These are the activations of a small neural network, seen along a few directions. Each row is one input.
In each table, some parts of the input vary, and every possible input appears once, in random order.
Descriptions start from the smaller parts, as in this example, which fits no table here: one of 8 places around a ring, together with either a single point or one of 9 places along a line or (one of 2 separate values, together with one of 6 places along a line).
Shared parts are said once, and a part with two or three values counts as separate values.
In the rows, zero is written as 128.

Other details of the inputs vary at random and push rows far along two fixed directions, the same in every table; ignore that.

Table:
row 1: [120 188  86 139 111 149 121  78 136 104 116 119 144]
row 2: [158 123 104 123 163 158 113  98 130 115 104 138 101]
row 3: [120  82 176 113 117  77 124 176 135 165 149 137 139]
row 4: [ 94 200 116 148  73 108 138 131 133 116 156 103 178]
row 5: [137  95 124 118 157 156 127 107 128 122 115 134  99]
row 6: [118 219 110 160  73 133 148 145  92 109 115 112 176]
row 7: [110  74 178 120 115  85 138 173 130 158 162 128 133]
row 8: [ 94 208 112 145  69 112 135 127 132 115 145 106 180]
row 9: [139 111 112 125 156 169 133  95 120 116 108 130 101]
row 10: [114  91 171 115 124  83 131 174 144 158 152 134 135]
row 11: [113  94 162 128 115 102 144 158 120 149 153 124 135]
row 12: [138 103 114 121 166 159 125 109 130 113 121 129  96]
row 13: [143 124 105 124 173 162 126 104 141 106 116 129  97]
row 14: [108  81 166 115 100  63 116 135 154 175 167 135 143]
row 15: [109  71 179 112 118  81 130 178 133 164 157 134 134]
row 16: [142 100 118 117 170 154 124 112 138 115 122 129  98]
row 17: [147 116 109 125 157 167 122  94 122 114 100 136 100]
row 18: [154 124 102 126 158 160 114  97 123 115 104 137 100]
row 19: [157 130 102 125 166 156 115  97 136 115 103 140  99]
row 20: [126 225 108 162  72 128 140 148  95 107 119 115 175]
row 21: [147 117 113 120 166 151 117 106 140 120 106 139 101]
row 22: [142  91 124 115 161 147 116 111 130 129 112 140  98]
row 23: [126 220 108 164  72 129 145 143  91 112 118 114 174]
row 24: [115  81 175 111 122  84 130 176 138 160 153 132 136]
Each input here is: one of 4 places along a line, together with either a single point or one of 5 places along a line.
- Changing only the place on the line of 4 turns row 20 into row 7. The same change can be made to row 23. Which row results? => row 11
- Which other rows does row 16 become when the place on the line of 4 takes its other values? List them by row number. => row 2, row 3, row 24

Table:
row 25: [154 186  79 148 111 164  96  95  91  93  88 127 141]
row 26: [148 250 101 161 102 123 150 175 104  96 134 103 181]
row 27: [102 116 107  89 169 162 108  65 189 117 105 140 114]
row 28: [114  79 170 108 133  36 109 164 200 174 191 128 129]
row 29: [155 190 136 152 119 113 150 163 128 115 134 123 145]
row 30: [171 132  90 130 196 170 108 112 132  83 109 127  90]
row 31: [119  69 148 108 178 148 141 110 148 156  86 157  86]
row 32: [ 97 153 117 141  90 138 139 149  93  97 162  99 139]
row 33: [105 206 141 140  76 133 159 167 121 118  99 120 178]
row 34: [128 103 157 120 129  83 113 211 132 134 173 132 127]
row 35: [ 89  55 194  92 121  84 124 195 137 162 133 134 143]
row 36: [135 101 115  94 179 183 131 104 133 120  81 134 106]
row 37: [158  69 126 126 155 124 117  80 123 168  97 167  83]
row 38: [ 86  71 176  85 122 106 115 191 132 147 136 137 124]
row 39: [153 117 146 135  93 102 124 126 116 156 116 144 135]
row 40: [ 83  67 160 115 109  77 129 110 174 162 198 109 133]
row 41: [131 138  85 144 148 191 134  79 102  75 120 102 110]
row 42: [140 202 116 150  63 109 125 146  85 135 120 120 187]
row 43: [157 101  95 115 147 168  76  90 107 116 104 147  86]
row 44: [117  58 183 133 111  98 163 144 130 159 169 123 125]
row 45: [168 125 111 142 201 153 135  99 142 126 107 147  75]
row 46: [110 214 105 140  55  86 102 104 137 130 141 125 189]
row 47: [145 106  90 131 167 193 148  70 111 101 124 112  99]
row 48: [105 165 127 172  97 127 175 124 105 131 142 116 144]
- What is each input in this table made of? => one of 4 separate values, together with either a single point or one of 5 places along a line
- Changing only the choice among 4 separate values turns row 28 into row 27. The same change can be made to row 30. Which row results? => row 35
- Which other rows does row 29 become when the choice among 4 separate values takes its other values? List them by row number. => row 33, row 39, row 44
- Start at row 48 and move only the place on the line of 5, one step at a time. The first step leads to row 44. Which rows follow, in order? => row 47, row 41, row 32
- Which other rows does row 26 become when the choice among 4 separate values takes its other values? List them by row number. => row 36, row 42, row 47
